Each row below is a small network's average activation on inputs in which a field has the value named, seen along a few directions.
Related values have similar rows: they may be neighbours, one step apart, or belong to one group.
In the rows, zero is written as 500.
Random noise pushes rows far along 2 fixed directions. That doesn't count. These rows show it; they differ only by the noise:
[656 673 482 606  77 660 206 748 821 496 519 597 627 562]
[742 701 528 713 100 628 272 732 887 359 434 514 414 624]
[295 530 444 310 265 668 287 518 558 759 728 689 892 383]
[397 544 610 548 499 536 628 284 644 370 522 402 183 514]


Field Dop:
y5: [286 453 632 347 548 413 614 462 466 657 429 445 705 455]
y6: [601 464 347 478 522 412 308 602 297 499 690 605 602 413]
y1: [407 543 634 503 513 517 589 384 600 605 409 371 436 423]
y2: [538 471 384 485 492 325 614 597 340 579 352 490 722 554]
y9: [610 347 367 427 758 493 565 518 129 532 542 601 607 457]
y4: [498 438 529 567 369 690 389 540 613 535 538 528 618 423]
y10: [342 435 509 326 637 355 689 410 409 533 306 412 612 581]
y8: [490 428 315 329 576 636 283 586 370 812 841 853 956 331]
y7: [603 559 412 499 703 283 722 520 293 208 278 312  61 627]
y3: [480 430 556 574 519 591 278 533 516 588 674 603 598 501]
The values of Dop form a ring.
Question: A walk along Dop starts at y1 and steps to its neighbour y4. Put y6, y10, y8, y7 in the order it reaches them.
Answer: y8, y6, y7, y10
Question: What is the length, in steps, of the shortest route from y2 to y9?
Answer: 2

Field Ropuf:
g2: [434 461 600 479 584 389 639 406 477 433 356 377 413 526]
g9: [655 585 413 653 481 388 519 635 465 390 367 404 334 657]
g8: [471 605 578 464 443 438 462 533 646 534 401 457 572 469]
g10: [512 508 664 487 434 588 577 441 543 418 373 372 326 425]
g4: [669 512 338 572 444 462 444 663 481 528 539 648 656 530]
g5: [782 609 387 545 179 482 352 881 609 353 282 507 609 647]
g1: [392 418 472 428 737 466 561 341 320 513 659 550 418 433]
g6: [395 496 534 527 445 630 425 490 648 616 604 592 616 569]
g3: [442 430 572 560 572 576 600 307 497 452 601 439 291 441]
g7: [643 532 488 614 483 570 345 546 602 467 583 545 453 501]
The values of Ropuf form a ring.
Question: A walk along Ropuf starts at g10 and steps to its neighbour g8. Put g2, g9, g1, g6 in the order it reaches them.
Answer: g2, g9, g1, g6
Question: What is the length, in steps, of the shortest route from g3 to g5?
Answer: 5

Field Rar:
z1: [257 424 614 377 619 551 595 266 466 582 611 490 484 381]
z9: [467 471 351 389 415 600 253 661 411 714 673 710 891 493]
z3: [585 533 522 586 426 590 415 532 624 385 501 479 352 564]
z6: [413 486 448 395 527 413 504 549 336 643 517 540 709 451]
z5: [361 442 536 427 520 565 526 347 498 538 588 491 499 419]
z4: [735 563 337 549 342 570 307 786 502 555 500 646 706 551]
z7: [604 566 588 646 340 539 493 540 744 451 400 454 454 528]
z2: [610 574 482 547 384 403 441 680 556 454 371 476 565 571]
z8: [359 428 426 314 643 425 560 425 271 630 576 551 672 394]
The values of Rar form a line.
Question: List every value one step from z5, in the order listed.
Answer: z1, z3
Question: List every value one step from z6, in the order listed.
Answer: z2, z8

Field Toka:
c9: [354 471 682 487 510 573 645 281 641 482 438 368 365 458]
c4: [400 446 606 473 575 632 552 340 467 518 644 521 363 379]
c6: [547 520 443 444 508 362 544 626 421 525 358 494 651 548]
c2: [742 536 608 770 312 606 383 563 827 305 447 453 309 581]
c7: [619 535 493 658 567 514 484 492 603 379 533 520 284 591]
c8: [231 455 577 357 434 619 469 417 462 726 608 526 710 407]
c5: [751 637 339 558 280 404 345 878 527 483 316 531 692 634]
c1: [253 367 457 293 900 326 777 214 136 495 560 434 363 433]
c3: [516 488 350 450 577 412 468 512 357 522 587 568 569 460]
The values of Toka form a line.
Question: List every value one step from c9, in the order listed.
Answer: c8
Question: List every value one step from c1, in the order listed.
Answer: c5, c3
Question: What is the length, in steps, of the shortest route from c2 to c6?
Answer: 6
